A small network was shown many inputs. Here are its activations along a few directions, one row for each input.
Each table varies a few parts of the input and shows all the possible inputs, shuffled.
A made-up example of a description, with smaller parts first: values(3) and (point or line(11) or (line(4) and ring(5))).
Shared parts are said once, and a part with two or three values counts as separate values.
In the rows, zero is written as 128.

Other details of the inputs shift rows strongly along two fixed directions, in all tables alike. That doesn't count.

Table:
x1: [129  98 119 154 125 109 131 151 168  86 139]
x2: [116  48 122 135 130 117 113 158 165 117 116]
x3: [ 94 113 172 114 106 142 147 138  92 182  80]
x4: [154 121  92 134 142 105 108 123 155  70 160]
x5: [140  95 103 126 140 120 116 140 144 112 137]
x6: [139 131 113 158 133 111 131 138 165  82 154]
x7: [128 200 146 121 122 136 140  98  94 140 134]
x8: [126  80 129 140 119 118 140 162 144 115 119]
x9: [167 217 113 107 122 142 115  73  94 130 150]
x10: [120 189 149 125 127 144 148 108  94 166 124]
x11: [153 122  88 142 150 112 109 130 169  77 168]
x12: [140 186 145 122 104 148 136 104  89 150 117]
x13: [163 249 103 135 143 127 138  84 110 100 186]
x14: [103 115 149 107 131 151 127 126 106 185 100]
x15: [122  66 126 150 119 107 132 168 166  91 123]
x16: [ 63  64 188  97 109 159 130 138  89 225  50]
x17: [ 90  93 167 101 117 144 126 125  95 191  76]
x18: [125 156 135 102 132 139 123 102  93 153 121]
x19: [164 116  81 134 147 105 109 132 160  69 166]
x20: [134  52 103 136 137 114 115 164 166 105 128]
x21: [107  77 142 145 121 128 141 163 150 133 110]
x22: [138 227 130 132 139 140 142  91 108 135 157]
Each input here is: values(2) and (point or ring(10)).
Q: The inputs of x22 and x14 match in every part but the values(2) part. If x6 is changed in the same way as x22 into x14, which row does it become?
A: x2
Q: Change only the values(2) part in x20. List by row number the other rows that result.
A: x10
Q: Change only the values(2) part in x5. List by row number the other rows that result.
A: x13

Table:
x23: [158 190  96 117 164 116 113  88 139  87 175]
x24: [126 105 140 154 116 117 136 153 143 114 111]
x25: [128  57 133 147 124 109 142 180 167  95 113]
x26: [ 92  85 173 131  85 143 149 157 120 173  78]
x27: [106  56 157 120 108 127 118 147 122 154  73]
x28: [ 88 119 159 129 131 150 138 137 123 186 100]
x29: [161  61 106 137 111 129 123 172 139 120 103]
x30: [111 155 149 123 139 141 149 124 119 159 120]
x31: [144 245 111 135 156 130 137  89 118 115 187]
x32: [184  64  80 147 102 117 119 169 180  72 144]
x33: [162 150  98 161 143  98 131 143 166  47 181]
x34: [148 208 107 114 160 125 111  78 119 109 177]
x35: [ 93  53 155 135 132 140 136 165 158 164  85]
x36: [170 151  98 162 134  98 129 134 174  46 161]
x37: [105 222 154 118 139 157 146  84  73 183 137]
x38: [ 94  75 144 116 137 140 110 133 135 167  98]
x39: [175  59  63 145 148 110 117 173 183  74 164]
x40: [142  90 111 141 121 112 106 136 140  89 133]
x41: [122 191 137  98 153 148 114  75 106 165 130]
x42: [163 212 100 141 148 107 147  99 142  73 184]
x43: [120 108 128 145 140 120 137 151 150 121 137]
x44: [131 229 148  95 110 149 123  64  75 163 133]
x45: [122  86 133 110 130 167 123 144 113 208  89]
x46: [124 112 132 119 118 125 115 129 117 130 107]
x47: [107 139 161 132  95 146 144 124 105 157 108]
x48: [ 76  93 174 124 127 155 138 143 121 201  82]
x49: [ 92 106 172 141  97 144 144 148  95 175  75]
x50: [ 88  89 154  93 118 136 132 130  94 182  88]
x51: [ 99  48 129 157 130 130 124 172 166 133 114]
x52: [111 118 131 111 126 130 124 117 101 149 120]
x53: [116  48 114 128 139 113 112 161 162 116 123]
x54: [106 126 134 108 141 143 110 116 121 165 115]
x55: [203 127  43 149 148  95 126 145 170  44 192]
x56: [109  91 163  99  99 141 126 124 117 165  79]
x57: [108  35 131 114 124 114 131 156 142 134  91]
x58: [116 205 147 124 132 135 154  97  93 157 138]
x59: [126  98 112 128 142 123 109 131 137 116 143]
x60: [110 186 138 106 145 160 109  77  83 183 128]
x61: [131  79 129 158 103 113 137 161 174  91 129]
x62: [112  99 132 112 127 121 126 126 117 139 114]
x63: [116  95 136 117 121 131 118 134 106 134 114]
x64: [166 199 109 145 123 117 138 104 155  70 171]
x65: [152 149 113 128 119 117 111 106 144  86 154]
x66: [131 228 155  85 137 147 130  66  65 165 126]
x67: [160 187  94 120 145 111 111 103 128  75 175]
x68: [152 168 103 152 139 108 136 135 148  75 173]
x69: [149 123 122 123 128 114 113 118 138 100 121]
x70: [110 230 153 115 128 141 159  86  74 174 135]
x71: [108 172 162 128 110 142 146 122  90 166 100]
x72: [133 164 113 148 133 118 141 118 125 103 163]
x73: [185  63  76 145 131 109 121 182 165  72 146]
x74: [149 150 111 123 141 112 113 115 131  88 157]
x75: [114  90 139 149 120 124 140 163 128 122 120]
x76: [108 122 154 109  94 149 121 109  96 162 102]
Q: What is each input in this table made of?
A: line(6) and (point or (values(2) and line(4)))
Q: The inputs of x61 and x58 match in every part but the line(6) part. If x64 is changed in the same way as x61 into x58, which row does it become?
A: x42
Q: The inputs of x45 and x73 match in every part but the line(6) part. If x48 is changed in the same way as x45 into x73, which row does it become?
A: x33
Q: Change only the values(2) part in x60. List by row number the other rows that result.
A: x51
Q: Change only the line(4) part in x74. List by row number the other rows that result.
A: x63, x66, x67

Table:
x77: [122  25 131 124 123 127 120 167 150 139  85]
x78: [ 88  24 147 122 119 138 112 168 135 170  71]
x79: [138 219 150 132 107 134 140  88  95 130 135]
x80: [145 106 108 121 142 122 118 140 134 110 134]
x81: [118 206 165 117 104 144 155  98  62 164 115]
x82: [148 156 102 169 143 106 148 148 185  66 168]
x83: [160 116  83 138 156  94 109 125 188  44 174]
x84: [172 134  73 139 133 114 104 126 165  68 177]
x85: [146 106  98 127 128 117 122 135 135 114 144]
x86: [ 84  13 153 108 125 119 127 174 138 155  75]
x87: [171 152  79 148 153 108  96 112 169  62 181]
x88: [101  16 139 120 120 135 126 170 123 161  80]
x89: [148 219 127  93 133 146 130  85  78 160 146]
x90: [ 95 100 173  87 103 166 141 126  79 233  56]
x91: [138 205 129 105 151 136 120  91  89 151 140]
x92: [107  27 144 116 102 143 121 164 136 171  82]
x93: [ 82  96 204 107  83 154 165 153  68 212  48]
x94: [139 164 105 173 144 110 153 136 157  75 182]
x95: [158 120  89 137 151 108 107 131 165  83 153]
x96: [128 102 127 175 126 113 141 164 183  90 148]
x97: [128  82 115 133 138 110 109 130 168  94 143]
x98: [135 215 127 106 136 155 112  74  83 153 141]
x99: [115 209 171 121  97 150 143  97  74 163 111]
x100: [142 110 125 150 103 108 142 152 153  85 117]
x101: [112  88 116 123 137 118 108 133 155 104 136]
x102: [112 246 155 140 128 149 154  92  98 158 148]
x103: [121 102 111 121 144 107 118 126 137 107 144]
x104: [143 184 131 114 135 152 117  81  98 148 140]
x105: [129 121 126 166 137 114 158 164 163  94 148]
x106: [115 176 138 106 139 143 126  91  76 178 120]
Q: What is each input in this table made of?
A: ring(5) and (values(2) or line(4))
Q: The inputs of x79 and x81 match in every part but the ring(5) part. If x92 is changed in the same way as x79 into x81, which row does it become?
A: x85
Q: Change only the values(2) part in x96. List by row number the other rows that result.
A: x79
Q: Start at x85 and move only the line(4) part, one step at a time. The first step leads to x88. Which rows follow, in order?
A: x106, x103
